A small network was trained on invented records. Each row is its activation on one of them, seen along a few directions.
Records have a field called DULI. Each example row is followed by its value.
The largest differences between rows may come from other fields.
Strong random noise was added to every row along 16 fixed directions; ignore it. To show where, here is one row again and again, with new noise each time:
[ 411  505 -185  -14   56 -454 -106  -58  285 -602 -183  -71  204  393
 -114 -210 -332 -409  142 -270   26  -74 -235  581  213   40 -152 -147
  130  -36]
[  24 -200  -31  117   -1 -211  159 -498  348  -44 -261  -76 -119   27
  319  160  629  515  233 -179  -89  -31   78 -313  207 -300 -283  288
 -206  266]
[  53 -504  387   88 -363  341   97   46   82   35 -209  378 -151  198
 -329  170   -6 -241   56  304 -176 -135  430  338 -254   17  -38   27
  391 -173]
[-338  128  237   49  347  343   21  352  382 -305   86 -201 -417  262
 -143  -83   33 -187   81 -227  215   -2  148  217 -670  -95  113  596
  143 -516]
[ 150  172   71  196  549 -178 -250  -22 -605 -426   27  307 -438  140
 -163 -607 -377  349 -669  327  509 -370 -289  395  159  392 -293 -264
 -217  219]
[  24 -162  -56  257  356 -125 -136  192  209    3   25    4   47  270
  157 -388 -429  116 -369  -40  319 -382  -75   97   29  111 -535 -229
 -142 -195]
[-374 -518   22  -34  274  156 -325  220  373 -373 -133  175 -471  380
 -182  219  257 -234  199  260 -302    7  134 -233   37 -219  116  115
   88 -433]
[ -65 -301   12  119 -327 -237  101  156  -77  196 -255   72  207   45
  394  320  223 -481  349  182 -736 -344  -18 -512  -17  126  503  134
   33  130]
[ 257 -177 -262  -18 -338  -71 -216 -145 -139   64 -147  175  103 -195
 -214  -66 -229    9   92 -310   67  157  165  223  130  110 -387 -182
   87  -63]
[-285 -137 -465 -379  -41  328 -667 -221 -269 -300  -37  -10  244 -198
 -402 -258 -352 -456  126 -616 -123 -331  191   40 -363  -39 -106  242
  229 -379]
[-210  684 -456  -62  102  115 -451  118  115  359  423 -170   10  -35
  -91   89   89 -121  573  -78 -184 -133   30  400 -666 -268 -139  218
  139 -187]
[-343 -268 -338   37  466 -114   52 -340  613  340  -91 -133  306 -208
  369 -461 -157 -304   16 -453 -162  284 -214 -846  293  421  -76  368
 -183 -353]
[-119   -8 -345 -194  157 -146 -129 -592  346  -31  155 -140  261 -118
  -34  198  188  176  374  -21   83  -49  118  101  207 -269 -510 -128
  291 -161]
[ 409  339 -189  364  136 -906  359  256  334  824  173  -88  427  -51
  611  -55 -259   55  404  -54 -129    6 -273 -138   -5   43   31 -162
  213 -205]
[ 247  -47  411  523 -104 -182  271  628 -197 -287    8  282 -289  148
   41  -55 -725 -415 -128  161   65   89  -44  369 -109  749  237   93
    6 -493]
[ 307 -167   24  -97   -1 -245   72 -657   25  -30 -295  304  -11  100
 -238  -32  299  157   97  101 -198  -19   23  -16  352 -162 -107    4
  206  259]
[ -47 -108  272  -21   91 -227  396 -318 -557 -101 -177  101  151 -192
  276  -35  144 -215 -220  575  -40 -506 -191 -221  271  422  429 -176
  202  526]
[ 111 -163  274  -28 -189  663  240 -245  -26 -165 -198 -101 -136  388
 -250  329  401 -169 -209  -49   62 -513  152   25   74 -520 -234  149
 -341  524]

[ -22 -883  116   51  245  396  322 -285  207   65 -124   77  119 -183
  178 -164 -505  148 -209 -470  440 -501  247 -404  188 -625 -240 -101
  116 -488]  levol
[   9 -223 -312 -146  191  -74 -450  -82 -202 -326  247   33  146  136
 -178  314 -266    0  110  163   -1 -488   -4   19  354 -534 -304 -498
   48 -264]  pes
[-178  106  -20  241 -379  -78 -272  116  -44  368  101  -74  312  239
  193   30  187  178  -66  299 -451 -447  146  195 -533  463 -381  175
 -202  270]  desaz
[ 275  454  312  184  -51 -424  410   60  289 -367  -78 -377  306  465
  167 -102  -68   -2 -289   -8  308 -113 -204  455   -3  468 -250   39
  -45  233]  latim
[-369 -109  141  185 -131  300   -1 -110  -60 -292  -37   48 -297 -311
  410  138  268  253  235  157   41 -249  224  103 -263  -54   60  166
  -85  106]  reko
[ 140  566 -352  265  320 -470 -165 -195 -527  -24  -58  -14 -320 -293
  475 -447  147  555 -105 -325  -93  113 -607 -480  244  195  234  383
 -821  593]  pes
[-121    5  -71 -583  210 -297 -404  522  366 -366 -328 -258   87  522
 -272  -89  424 -284 -131   49  -35  -22  -11   16  -90 -385  207 -426
  488   72]  bifeg
[-304   21  404  178  420 -445  337  -59  235 -292   66 -146  210   83
  355 -440 -236  -20 -271  205  150 -181  -54   24 -344  861  119  433
  326 -350]  ziker
[-167 -177 -150  460  182 -190 -315  241 -947  -74  470  475 -343 -464
  604  337 -452  328  380  575 -243 -898 -100 -151 -140 -272  388 -234
  -56 -373]  latim
[ 153  205 -152  426  -95 -378 -355 -373 -227   77  -30  565   22 -216
  158 -674 -555  361  112 -165 -346 -209   27  397 -436  507 -186  380
    5 -211]  desaz
[-258 -169 -195  -58  210  -81 -255  221   73   -2  284 -346  319    1
   47  -38 -309  192    5 -374  266 -303  155  -55 -418  -71 -272   80
  171 -588]  dalak
[ 372  -75  333  325 -240  -88  241   95   58   25 -101  205   43  176
   52 -102 -303  101   -9 -187  -31 -325  204  356 -331 -105  -66  165
  148 -200]  desaz
[  77  311  -57  -79 -102  -63  105  513 -361   32  335 -341  155  -38
  134  551  -87 -240  111  258  278 -261  -86  190   66 -278   41 -548
   65   84]  pes
[  12  -12  224  240 -360  227  331  297 -267   21  308 -241   55   -2
   57  538 -146 -121   79 -153  -92  -24   40  -98 -240   81  191  407
 -245 -254]  latim
[ 284 -325  386  277 -302  238  466  548 -107  370 -174  197 -498  -98
  353  347  349  163 -167   90  -34  258  140 -415  191 -453  276 -135
 -444  349]  ziker
[-163 -717  303  278 -125 -251  202  155  -69  311 -253  259 -123 -168
  523    2  127  220  189   77 -458 -217  190 -682 -265  105  463  364
  153 -255]  gov
[-219  288   85   85  146  108  277 -752  -92  -14  271   55  -15 -322
   42    3   71   46   -5  501  -27  178 -132   60  249  674  -95  265
 -153  156]  levol
[-362  279  112  150  154  108 -184  171  330  135 -321   12 -203  163
  242 -824  193  110 -273   15  -85   52 -132  197 -630  526   99  410
 -126  366]  gov
[ 261  109  599   17  134  143  750  119 -149  411  283 -241   68  154
 -244  232   23  295 -336  160  569 -157   19  196 -323 -326  116    0
  331  -17]  bifeg
[ 261  387  128  374   97 -243  439  119  236  179   57 -265   84  199
  350 -101  -81   61 -154 -144  118   48 -290  -87  127  192  -53  191
 -434  175]  ziker
[ -86  583  -67    8 -297  401   -2  -56 -354 -103  413 -325  320 -100
  -56  308 -212 -388   64 -132  -22 -270  -16  321 -287  253  -78  241
 -325  132]  reko
[-113  148   30   98  157  662 -154  186  195 -396  138 -235 -263  521
 -438  -39 -260 -211 -474 -268  309   27 -123  226   37  121 -495  285
 -746  -98]  levol
[ -46 -574  -82   82 -198  290 -322  162  127  343  -80  389  172   42
   82  -66 -288 -160   94  149 -242 -581  360   62 -219 -328 -268 -359
  241 -222]  dalak
[ 444  625  245  309 -284 -264  239 -185 -137    6  151   -6  212  226
 -112  -93 -304  126 -114   11  -69  -16 -108  627 -237  533 -155  294
 -103  142]  reko
[ -41  256   39  177  143   98 -101 -298  493 -273  137 -120   13  377
 -245 -305 -173   12 -207 -445  -21  272   11  182 -192  594 -584  808
 -440 -308]  dalak
[  26   12  225  165  -38   50  500 -192  189  602 -140 -204  443 -168
  544 -488   -3  215 -427 -116  208 -301  -49 -107 -183  226 -153  -26
  -44  526]  gov
[ 144  -18 -210   46  185  104  -35  -60  212  178   11  -87   56  104
  123   18  -22  -13   85 -275   24 -329  -93 -233  146 -611 -197  -77
 -228   49]  bifeg

Which value of DULI does each new row have?
[-495  308 -109 -317  -31  367 -220   95  354  -41  342 -475  162  108
 -299  363  343  -83  352  -26   74  -85  288  410 -684 -223 -223  244
  392 -248]  bifeg
[-164 -718  523  263  -80  -50  168 -423  115 -478 -165  439 -173   16
  218   44   45  495  -83  737  -16 -448  407  305   21  209 -279 -116
  340 -152]  levol
[ -37  256  207  316  310 -511  247 -375 -428 -199  457 -171  110   50
  382  258   43  586   -1  332   36 -746 -125  -43 -190  186 -124  419
 -128   -6]  ziker
[ 231 -143   46  344   67 -286 -146  573 -119  624 -120  484 -424  -20
  373 -322  -20  629  -78  458   95 -127   25  143 -211 -301   -5 -612
  127  148]  latim
[  74 -528  331   81 -225  177  554 -614 -228  -29   16   -5  428 -200
  126  202 -162   32 -301  -32  176 -452  225 -207  305  124 -259   59
   -5   69]  desaz
[   2 -287   46 -153  207  667  188 -595   36  612  420    0  -32    8
 -628  410  197  192 -206  195  205  180  124 -310  379 -398 -584   30
 -212    2]  pes
[-213  182  543  138  101  340  588 -257  385   -5 -230 -186  115  253
  321 -197  291 -338 -133  106 -234 -381 -124 -152 -384   95  532  589
  -28  374]  reko
[ 353  220  437  347 -115  -24  122  -43 -360  171  280  382    1  331
  -67  144 -205  157 -128  520 -325 -605  110  427 -364   10 -116  159
  -79  113]  pes
[ 259 -268 -127 -444 -107   10 -136 -200 -754  133 -180  -91  212 -116
 -675 -158  -32   26 -305 -706  106  -50  -55 -453  -87 -153  207  260
  116   96]  bifeg
